Each row has a name. After each piece below comes the name of the row it's from, unless a question asks for something else. Each question is about the rows just above it.

[169 125  70 150 165  83  97 119  76 119 115 117 100  93 115 154 121 112
 116 132 169 144  99 157] : J_957
[132 118  63 125 166  30 109 123 114 100  86 121  95 152 143 117 110  96
 136 160 163 107 138 182] : J_920
[158 135  93 180 140  84 119 119  98 136 115 145 166 135 114 143 110  85
 192 144 171 144 122 144] : J_337
[155 133  75 139 156  56 117  84 109  84  98 109 111 173 101 115 131  74
 139 164 140 123 145 209] : J_200
[166 105  60 152 144  63 133 114 123 116 122 131 117 148 134 121 118  82
 158 135 147 122 130 166] : J_599
[180 107  76 153 168  73 102 123 102 119 118 123 100  83 147 142 133 133
 125 127 169 113 106 147] : J_49
[162  92  24 158 132  73 131 131 129 150 148 133 134 110 154 119  89  96
 153 108 159 128 103 114] : J_100
[181 122  71 157 123 109  90  79 133 118 127 120 182  93  96 129 136  91
 168 143 153 129 102 123] : J_175
[136 172 129 115 130  98 101 183 135 120 135 125 161 115 107 130 146 104
 172 134 150 128 124 155] : J_741
[157 124  66 161 138  84  95 110 111 142 120 131 164  91 131 132 109 112
 163 137 177 125 103 114] : J_210
[133 152  92 170 146  70  98 112  86 137  98 136 172 130 115 130  98 101
 183 159 187 133 123 139] : J_928
[148 128  78 144 132  69  94  94 117 107  96 130 171 136 112 121 122  84
 180 166 163 113 128 146] : J_86
Which row holds this, read backwards? [183 101  98 130 115 130 172 136]
J_928
q: [166 105  60 152 144  63 133 114 123 116 122 131 117 148 134 121 118  82
 158 135 147 122 130 166]
J_599
[159 108 153  96  89] is which row, read backwards?
J_100
Which row holds [118 119 102 123 102  73] read backwards?
J_49
[109 132] is which row, read backwards?
J_210

[109  55  73 156 135 179 169  92 130] = J_505
[109  73  55  76 178  29 123 182 222] = J_631
[ 91  42 152 183 172 202  87  95 142] = J_803
[109  73  76  55 164 164 126 198  87] = J_704
q: [109  73  76  55 164 164 126 198  87]
J_704
Which row holds [ 55  73 109] read backwards?
J_631
Which row holds [123  29 178  76  55  73 109] read backwards?
J_631
Which row holds this, read backwards? [182 123  29 178  76  55]
J_631
Which row holds this, read backwards? [126 164 164  55  76]
J_704

[132 226 114 146  88 152 135  60 133 155 109 109 130 153 124 146  96  99
 194  74  91  98 143 145] = J_650
[149 120 155 116 148 121  96 140 114 100 112 106 201  42  97 102 110 106
 101 195 204 126 156 101] = J_726
[ 72 170 165 184 190 138 142 107 129 163 137 151 155 122 119  75 106 181
 104 146  84 142 109  69] = J_40
[142 202 113 186 114 120 126  76 106 116 104 147 166  81 133 102  93  92
 171  79  60 115 125 144] = J_475
[122 226 158 134  98 155 143  92  92 183  90 119 137 114 135 107 105 144
 198  73 145 128 140 123] = J_569
[ 77 106 116 104 147 128 146 114 149 154 114 132 181 161 121 109 178 232
  88 151 143 128  91 171] = J_111
[157 124 147 147  67 150 147 158 110 140 101 146 165  83 197 153 147 150
 169  78  80 116 103 210] = J_268
Which row holds [123 140 128 145  73 198 144 105 107 135] read backwards?
J_569
[147 104 116 106  76] is which row, read backwards?
J_475

[106 148 144 141 130 148 204 104 131 128 135 124 122  69 178 178 162]  J_974
[144 139 130 103 111 117  63 171 123 131 117 138 131  68 167 180 147]  J_8
[106 148 141 144 130 148 204 104 131 128 135 124 132 182  92  72  98]  J_127
Which row holds this, read backwards? [ 69 122 124]
J_974
[106 148 144 141 130 148 204 104 131 128 135 124 122  69 178 178 162] is in which row?
J_974
Which row holds this, read backwards? [178 178  69 122 124 135 128 131 104]
J_974
Which row holds this, read backwards? [130 141 144]
J_974
Which row holds [103 130 139 144] read backwards?
J_8
q: [106 148 141 144 130 148 204 104 131 128 135 124 132 182  92  72  98]
J_127

[112 161  78 164 135  97 108  48 123 107 172 144  78 182 162 171 139 157
 134 199 119  89 104 133 191 101  66 164 172  81 103 170 133 121 127 122
 102 185 108 116 132 134 108 209 154] : J_548
[116  98 182 139 169 117 145 156 167 158  45 123  97  45 123 130 198 188
 158 106 111 122 136 176 121 143 123 126 205 110  41  82 103  76  87 193
 155 143 175  57 101  81 172 147 110] : J_408
[172 148 110 131 138 131 121 128 155 119 123 105 128 121 133 140 126 144
 146 119 126 136 129 143 140 130 131 122 115 131 116 127 131 137 114 125
 121 121 109 135 116 132 129 134 142] : J_196
[134 129 132 116 135 109 121 121 125 114 137] is which row, read backwards?
J_196
[110 147 172] is which row, read backwards?
J_408
Which row holds [164  78] read backwards?
J_548
[146 144] is which row, read backwards?
J_196
[128 121 131 138] is which row, read backwards?
J_196

[142  86 131 128 124 120  88 139 136 189 133 102 119 117 119 114 121  95
 163 125 113  75 130] -> J_112
[123 140 128 135 121 123 122 115 129 114 126 139 142 119 110 121 121 137
 113 118 146 141 133] -> J_163
[126 124 132 139 115 117  98 113 135 143 128 131 152 108  97 108 115 123
 119 112 160 120 141] -> J_525
[142  86 131 128 124 120  88 139 136 189 133 102 119 174 119 114 121  95
 163 125 113  75 130] -> J_158
[120 162 118 109 156 156 219 146 111  56 122 140  92 176 199 180 162 162
 115 164  79 179 107] -> J_533
[145  82 129 120 133 126  99 152 132 113 121 102 125 119 121 130 113 119
  75 114 163 125  95] -> J_421
[122 139 129 135 120 121 118 117 131 117 126 138 145 117 109 118 120 136
 112 117 152 141 134] -> J_484
[117 183 119 112 150 156 223 135 112  44 121 152 100 170 187 177 155 179
 103 155  92 205 109] -> J_827
[124 132 130 138 117 118 106 113 132 131 127 135 151 111 100 111 116 129
 114 112 161 131 138] -> J_940
[127 115 134 141 115 116  92 116 136 155 130 125 151 107  95 106 113 117
 123 111 159 110 140] -> J_600
Which row holds [113 125 163  95 121 114 119 174 119 102 133 189] read backwards?
J_158
Which row holds [126 114 129 115 122 123 121] read backwards?
J_163
q: [142  86 131 128 124 120  88 139 136 189 133 102 119 174 119 114 121  95
 163 125 113  75 130]
J_158

[130 177 125 101  65]  J_142
[106 112  75 133 134]  J_743
[ 88  98 133  89  62]  J_70
[ 75 100  95  87 131]  J_720
[112  75  98  95 134]  J_895
[106 112  75 133  85]  J_101
[ 98 112  75 133 134]  J_178
[ 75 112  98] is which row, read backwards?
J_178
Which row holds this, read backwards? [95 98 75]
J_895
q: [106 112  75 133  85]
J_101
q: [106 112  75 133 134]
J_743
Which row holds this, read backwards? [ 85 133]
J_101
[ 65 101] is which row, read backwards?
J_142
[ 65 101 125 177] is which row, read backwards?
J_142

[108  77 142 151  90 111  99 150 131  93 151  81 139 151 153  93 154  99
  78 136 119 157  93  88 138 178 160 129  97 137 167 140  94 122 154 154
 135] = J_589
[178 160 153 148 115 164 181  30  80 194  45 156 136  83  58 187  49 124
 181  82 167  93 167 182 169  69  93 103 175  41  71  52 183 145  55  92
  93] = J_87
[167 164 135  98 134 136 129 127  89 167 154 149 120  94 144 171  88 178
 160 153 148 118 164 181 170 140 108 123 160 103 175 149 121 189 131  93
  92] = J_566
[137 166 135  58  83  37  51 182  69  75 186 128  37  73 163 116 128 169
 120 145  66  83 134 146  98 158  77 112  92 179 177 188  52 111 152  58
 169] = J_808
[155 156 103  85 174 188 187  30  80 194  45 156 136  83  58 187  49 124
 181 118 167  93 167 182 169  69  93 103 175  41  71  52 183 145  55  92
  93] = J_913
[ 89  65 151 166  87  99  91 143 162  80 133  88 129 162 113  77 169  76
  67  83 113 142  65  56 117 157 156 156  55 144 124 136  95  93 126 189
  97] = J_864
[105 110 141 132  86  90  88 136 143 114 141 141 113 112 108 129 130 109
  99  97 145  99  89  98 105 143 107 131 104 135 123 143  92 101 110 130
 121] = J_346
Which row holds [155 156 103  85 174 188 187  30  80 194  45 156 136  83  58 187  49 124
 181 118 167  93 167 182 169  69  93 103 175  41  71  52 183 145  55  92
  93]?
J_913
[143 105  98  89  99 145  97  99] is which row, read backwards?
J_346
[ 93 167 118 181 124  49 187  58  83] is which row, read backwards?
J_913
Which row holds [151 139] read backwards?
J_589
Which row holds this, read backwards? [181 164 118 148 153 160 178]
J_566

[ 97 159 176 151  99 174  99  68 168 134 152  95 124]  J_2
[102 120 137  49 161 154 153 148 163 126 140 129 169]  J_517
[104 118 140 178 171 193 192  80 109 130 149 182 176]  J_318
[ 74 161 110 153  81 192  88 197 145 151  95 197  96]  J_649
[ 97 159 176 151  99 174  99  68 168 134 165  95 124]  J_911
[140 202 143 112 194 164 191 125 128 134 124  77  51]  J_32
[ 90 153 155  88 206 119  81  84 105 133 164 179  83]  J_18
[156 136 139  49  72 172 103 140 163 126 148 140 115]  J_130
[162  95 122  97 175 169  59 103 157 132  90  99 185]  J_662
[165  76  79 157 133 128  90 150 155 154 104 182  81]  J_402
[114 174  99 159 176  99 151 168 124 154 187 129 176]  J_810
[115 140 148 126 163 140 103 172  72] is which row, read backwards?
J_130
[140 126 163 148] is which row, read backwards?
J_517
q: [ 97 159 176 151  99 174  99  68 168 134 152  95 124]
J_2

[115  94 190 145 173  49 218 110 185 199 125  95]  J_344
[112 108 185 143 177  44 226  99 198 179 148  93]  J_689
[114  97 184  89 174  50 215  95 164 207 149  73]  J_897
[110  96 210  60 175  76 192 119 133 202 137  55]  J_918
Which row holds this, read backwards? [137 202 133 119 192]
J_918
[174  89 184] is which row, read backwards?
J_897
Which row holds [177 143 185] read backwards?
J_689
[ 94 115] is which row, read backwards?
J_344
[125 199] is which row, read backwards?
J_344

[147 180 168 200 173 230 121] -> J_817
[129  95 183 126  95 121 107] -> J_676
[149 145 183 120 179 107 121] -> J_880
[149 145 183 135 143 155 121] -> J_767
[ 93 121  78 173 230 173 121] -> J_17
[ 42 109 134  86 109 200 121] -> J_145
[143 135 183] is which row, read backwards?
J_767
q: [ 93 121  78 173 230 173 121]
J_17
q: [149 145 183 120 179 107 121]
J_880
[179 120] is which row, read backwards?
J_880

